These are the activations of a small neural network, seen along a few directions. Each row is one input.
Each table varies a few parts of the input and shows all the possible inputs, shuffled.
A made-up example of a description, with smaller parts first: one of 6 places along a line, together with either a single point or (one of 2 separate values, together with one of 5 places around a ring) or one of 11 places around a ring.
Shared parts are said once, and a part with two or three values counts as separate values.
In the rows, 128 means zero.

Other details of the inputs vary at random and push rows far along two fixed directions, the same in every table; ignore that.

A family of inputs:
row 1: [148 118 155  92 135 123 137 135 139 120 147 120 130 114 133]
row 2: [133 128 148 108 133 121 133 122 128 125 123 144 130 136 116]
row 3: [129 131 139 113 134 122 134 119 142 119 129 141 131 137 123]
row 4: [122 136 144 118 133 121 135 119 139 128 130 137 127 140 122]
row 5: [135 126  85 156 106 128 107 133  69 127  94 118 134 104 131]
row 6: [104 137 106 179 136 144 137 117 173 140 150 110 122 152 144]
row 7: [135 109 136 115 127 129 127 143 119 131 139 119 122 106 136]
row 8: [126 135 144 115 128 123 132 124 129 124 126 144 131 135 118]
row 9: [129 133 149 107 129 119 132 119 126 123 125 145 129 136 113]
row 10: [127 134 141 112 137 121 133 118 150 120 132 138 130 139 125]
row 11: [130 128 142 110 132 121 132 127 124 124 119 145 129 135 116]
row 12: [144 111  96 140 106 139 104 149  69 126 114 101 129  81 146]
row 13: [153 113 104 126 102 130 106 150  59 119 110 104 134  79 143]
row 14: [106 135 109 184 131 145 132 122 154 147 141 108 120 149 141]
row 15: [132 131 133 108 134 121 126 124 132 122 119 139 131 133 120]
row 16: [125 136 136 120 132 126 134 117 146 125 130 134 132 139 121]
row 17: [105 138 110 178 139 147 138 117 180 147 148 108 125 155 142]
row 18: [143 124  92 139 104 123 100 134  54 121  86 126 137  98 122]
row 19: [127 132 143 110 133 119 131 127 133 125 126 145 128 137 119]
row 20: [131 128 138 112 128 120 130 128 120 123 121 148 129 131 117]
row 21: [143 108  96 140 112 134 110 148  77 128 120 103 126  81 144]
row 22: [138 129 141  98 134 118 127 124 132 117 124 150 132 133 112]
row 23: [134 131 137 107 129 119 127 119 126 118 122 140 133 131 115]
row 24: [135 108 137 112 126 132 122 144 118 131 136 121 123 106 134]
row 25: [133 131 143 104 138 120 129 119 143 122 125 140 133 138 119]
row 26: [139 113 152 104 132 124 136 141 134 128 144 123 122 113 133]
row 27: [133 132 137 110 122 120 124 131 108 123 115 147 133 125 113]
row 28: [133 133 149 106 129 122 128 125 121 126 119 144 134 133 112]
row 29: [139 118 147 111 126 126 135 141 126 128 143 115 125 115 138]
row 30: [105 135  97 186 126 145 127 128 139 146 133 108 121 144 140]
row 31: [134 129  80 156 102 129 103 139  59 126  88 119 135 101 128]
row 32: [125 133 148 110 134 118 134 121 136 122 129 144 128 138 121]
row 33: [116 121 120 167 128 149 137 140 158 145 162  90 117 130 160]
row 34: [130 133 138 109 137 121 131 122 147 122 129 142 129 139 121]
row 35: [ 99 139 112 179 139 144 140 123 174 149 147 109 118 159 144]
row 36: [136 126  82 150 104 127 101 138  57 124  88 122 134 101 126]
row 37: [137 128 137 101 133 120 128 125 124 118 116 145 133 130 116]
row 38: [135 130 145 104 129 116 125 125 113 124 114 142 132 129 116]
row 39: [126 135 139 119 130 127 129 128 127 129 121 139 131 137 117]
row 40: [129 134 144 109 134 123 133 119 146 120 130 143 134 138 118]
row 41: [107 134 117 167 132 138 139 122 154 138 142 121 121 147 139]
row 42: [130 114 144 116 130 138 129 140 138 132 146 115 122 119 140]
row 43: [135 111 143 108 141 136 130 135 152 130 153 118 123 116 136]
row 44: [106 135 104 176 139 144 140 120 179 143 151 113 120 154 144]
row 45: [144 114 147 101 137 126 135 136 141 124 148 120 125 110 134]
row 46: [106 137  57 218 109 150 116 134 116 148 122  94 124 124 152]
row 47: [126 132 143 116 130 121 136 120 130 125 127 142 128 137 119]
row 48: [102 137 110 183 130 143 135 121 158 143 147 112 119 150 143]
row 49: [131 131 144 105 136 120 137 117 144 119 130 142 132 139 118]
row 50: [129 136 139 116 123 122 128 123 114 125 118 140 132 129 115]
row 51: [126 135 138 115 136 122 134 117 150 123 132 134 130 140 124]
row 52: [129 130 141 113 130 121 128 127 127 125 126 146 128 135 115]
Description of these inputs: one of 2 separate values, together with either one of 6 places around a ring or (one of 4 separate values, together with one of 5 places around a ring).
Changing only the choice among 2 separate values turns row 34 into row 19. The same change can be made to row 21. Which row results?
> row 7
Change only the place on the ring of 5 in row 48. List by row number the other rows that result.
> row 9, row 14, row 30, row 52
Change only the choice among 2 separate values in row 31. List by row number the other rows that result.
> row 39
Change only the choice among 4 separate values in row 9. List by row number the other rows that result.
> row 4, row 47, row 50

A family of inputs:
row 53: [105 116 153 154 148 135 169 131 202 153 194  95  99 143 160]
row 54: [142 135  91 137  95 104 101 146  26 119  60 161 139 110 106]
row 55: [160  94 108  90  93 127  89 172  21 113 104 130 127  51 123]
row 56: [119 153 191  82 135 123 134  99 144 124 119 157 139 169  97]
row 57: [151 135 154  73 143 105 130  91 134 105 117 163 151 131  86]
row 58: [135 134 152  62 133  98 135 124 121 104  99 190 135 141  91]
row 59: [139 153  89 157  95 121 103 131  40 122  71 128 140 115 113]
row 60: [124 142 165 106 139 118 141 121 145 126 118 172 130 161  94]
row 61: [106 139 178 110 134 127 133 112 140 137 120 161 130 164  97]
row 62: [137 112  40 206  91 166  85 161  62 144 102  59 130  71 170]
row 63: [128 124  25 224  88 139  93 124  27 135  79 110 136  86 128]
row 64: [168 108 118 104  85 103 115 148  17 106  97 102 133  61 140]
row 65: [151 116 182  66 165 124 144 128 180 123 149 116 135 136 133]
row 66: [109 128 142 167 138 152 158 127 215 138 203  89 116 137 174]
row 67: [113 108 116 165 155 167 132 144 200 166 175  87 109 139 157]
row 68: [146 115 186  58 148 140 142 134 193 110 179 131 132 133 128]
row 69: [ 76 150  62 227 134 150 128 100 181 143 144  92 113 165 164]
row 70: [143 103 176  73 164 122 142 138 168 138 151 123 120 131 128]
row 71: [154 150 169  52 131  87 125 120 110 103  96 184 148 147  92]
row 72: [ 80 133  70 226 137 149 131 109 170 146 140 113 109 162 157]
row 73: [ 86 121  97 228 132 164 150 143 191 166 201  72  99 126 185]
row 74: [142 148 155  49 133  93 135 114 130  96  98 179 146 139  93]
Changing only one part turns row 63 into row 57. The same change can be made to row 70. Which row results?
> row 65
Describe the family of inputs behind these rows.
> one of 2 separate values, together with either one of 5 places around a ring or one of 6 places along a line
Change only the choice among 2 separate values in row 67. List by row number the other rows that result.
> row 62

A family of inputs:
row 75: [117 134 104 169 117 129 123 133  95 140 103 123 124 133 125]
row 76: [132 131 115 122 142 131 128 123 164 124 131 127 135 139 130]
row 77: [164 108 148  57 131 107 117 132  92 103 116 142 136  93 119]
row 78: [115 132  97 172 111 127 122 132  87 138 100 126 124 124 129]
row 79: [109 143 101 187 114 135 126 127 107 147 114 109 125 139 134]
row 80: [134 121 126 132 138 140 130 126 155 129 146  99 127 125 146]
row 81: [132 121 195  62 142 112 143 131 141 119 135 168 122 139 111]
row 82: [111 141  85 178 118 137 119 113 121 129 118 121 129 134 128]
row 83: [132 114 119 144 117 140 118 148 101 140 130 110 123 106 137]
row 84: [130 129  74 159 125 135 114 133 120 127 112 112 134 118 139]
row 85: [155 109 152  79 121 115 117 147  78 117 118 147 127  90 114]
row 86: [150 113 160  72 147 123 129 129 154 119 140 130 133 122 122]
row 87: [133 124 175  81 133 119 134 138 121 126 128 155 123 135 114]
row 88: [159 131 128  80 123 112 117 125 100 101 102 144 145 110 115]
row 89: [120 143 162 119 139 120 146 116 153 134 133 143 127 158 116]
row 90: [131 134 104 131 118 120 110 119  90 113  98 148 136 121 113]
row 91: [118 137 101 152 126 136 117 118 127 131 113 135 134 141 120]
row 92: [132 115  93 152 129 141 116 139 118 136 129  96 126 106 148]
row 93: [111 137 126 135 144 133 132 108 171 127 133 145 129 156 117]
row 94: [121 123 150 122 158 136 151 116 219 133 180 108 119 149 145]
row 95: [102 141 106 190 128 140 133 125 142 156 127 110 119 155 137]
row 96: [116 135 180 107 138 127 149 128 166 134 154 137 123 152 124]
row 97: [113 124 113 161 109 131 126 142  95 140 123 120 119 120 143]
row 98: [158 113 155  77 110 112 120 145  66 112 115 145 136  86 115]
row 99: [109 127 112 169 108 133 127 141 100 140 127 113 118 122 144]
row 100: [118 118 139 142 140 147 139 139 165 143 164 113 115 136 139]
row 101: [128 123 132 132 141 137 141 121 178 129 161 103 123 132 147]
row 102: [129 128 146 117 111 123 120 142  87 129 113 132 128 119 124]
row 103: [107 132 126 162 124 143 130 140 133 150 137 113 115 139 141]
row 104: [144 112 199  48 147 114 146 129 157 117 156 159 126 129 112]
row 105: [134 134 144  91 133 120 121 114 129 116 109 160 142 141 100]
row 106: [110 144 105 165 128 137 131 108 149 131 130 126 131 147 128]
row 107: [141 111 110 123 128 129 117 136 114 125 125 111 129  99 139]
row 108: [132 118 130 141 117 139 125 142 115 137 139 110 125 114 138]
row 109: [152 116 159  85 116 120 123 143  86 117 123 137 133  98 118]
row 110: [113 146  82 180 114 140 114 116 106 135 108 118 135 130 135]
row 111: [130 123  92 167 120 145 120 132 118 133 131  84 127 105 158]
row 112: [101 143 172 132 158 125 166 105 218 141 167 142 117 186 123]
row 113: [110 137 134 151 137 123 146 117 150 139 136 135 120 156 126]
row 114: [142 132 134  93 141 115 132 119 157 110 132 144 133 132 122]
row 115: [139 133 127 109 142 125 130 120 158 115 132 130 138 141 127]
row 116: [119 139 102 166 104 122 125 131  75 133 101 122 129 120 126]
row 117: [105 145 102 175 131 145 126 110 159 139 132 118 131 156 132]
row 118: [110 125 164 132 153 143 158 124 211 144 191 119 112 155 142]
row 119: [155 123 109  95 121 109 111 128  93 103 100 146 139 103 118]
row 120: [155 122 115  83 126 110 111 131  96 103  97 151 142 101 112]
row 121: [152 131 115  99 120 113 118 123 105 106 108 139 139 111 121]
row 122: [115 130 128 147 109 130 132 140 101 133 127 120 123 122 134]
Changing only one part turns row 94 into row 114. The same change can be made to row 111. Which row results?
> row 88
Changing only one part turns row 99 into row 82. The same change can be made to row 122. Which row results?
> row 106
Describe the family of inputs behind these rows.
> one of 6 places around a ring, together with one of 8 places around a ring

A family of inputs:
row 123: [138 132 143  94 116 103 126 124  94 110 108 163 136 117 110]
row 124: [145 123 160  62 128 100 124 136  92 111  98 170 133 122  94]
row 125: [122 121 185  86 157 132 157 123 205 127 180 120 118 146 138]
row 126: [141 129 115 105 114 118 106 131  76 109  92 151 142 104 110]
row 127: [147 115 130 112 117 130 124 147  94 116 130 118 133  98 141]
row 128: [124 117 182  87 156 134 147 129 203 131 177 124 116 145 137]
row 129: [123 122 148 135 159 138 154 128 204 144 181 102 120 140 146]
row 130: [124 138 129 139 126 129 131 115 129 128 127 128 129 139 124]
row 131: [ 95 134  98 194 135 146 138 122 165 147 148 115 111 155 141]
row 132: [111 120 101 188 132 161 131 140 174 149 172  85 112 135 171]
row 133: [124 112 128 147 136 149 137 139 173 141 167 103 117 133 148]
row 134: [137 127 107 133 106 126 102 132  52 122  89 135 135 102 112]
row 135: [132 126  96 151 105 114 116 133  62 124  92 129 132 110 131]
row 136: [111 139 105 158 139 143 131 127 162 142 133 117 127 151 135]
row 137: [125 119 182  90 159 132 159 120 209 134 181 120 119 142 139]
row 138: [132 114 102 162 128 143 120 146 125 145 142  95 117 102 148]
row 139: [131 134 169  84 157 115 148 106 192 116 142 149 133 163 117]
row 140: [145 117 152  72 127 102 120 128  85 111  97 170 136 120 101]
row 141: [112 133 103 178 122 145 120 124 119 145 119 111 127 137 136]
row 142: [115 142  83 187  99 138 115 126  88 135 111 106 131 117 138]
row 143: [156 131 138  72 122 105 118 120  84 103  98 160 143 113 104]
row 144: [104 134  71 204 105 142 117 134 101 143 117 114 121 119 141]
row 145: [145 137 132 107 109 115 115 135  76 119  92 136 139 116 112]
row 146: [152 130 160  77 124 106 121 119  89 109  98 152 139 122 104]
row 147: [123 114  73 203 106 154 124 147 108 145 140  74 121 102 162]
row 148: [112 141 156 132 149 139 143 120 188 145 148 132 127 169 123]
row 149: [161 121 177  24 141  97 120 119 104  97  96 181 141 123  86]
row 150: [110 136  66 205 104 134 120 131  88 139 114 106 121 119 145]
row 151: [118 130  70 179 115 140 109 129  95 132 109 112 130 117 133]
row 152: [ 95 143  98 200 130 140 143 128 169 152 146 104 116 159 153]
row 153: [139 131 133 105 108 121 108 129  71 117  94 150 139 107 104]
row 154: [131 142 169  81 154 117 149 115 194 121 143 149 133 164 114]
row 155: [127 116 181  88 160 133 149 126 209 136 180 125 117 142 137]
row 156: [146 136 111 112 107 113 109 125  76 107  93 146 142 102 116]
Changing only one part turns row 144 into row 123. The same change can be made to row 138. Which row results?
> row 129
Describe the family of inputs behind these rows.
> one of 2 separate values, together with either one of 5 places around a ring or (one of 3 separate values, together with one of 4 places along a line)
Start at row 153 and move only the place on the line of 4, one step at a time. The first step leads to row 134. Which rows follow, in order?
> row 141, row 148
Change only the choice among 2 separate values in row 156. List by row number the other rows that result.
> row 126
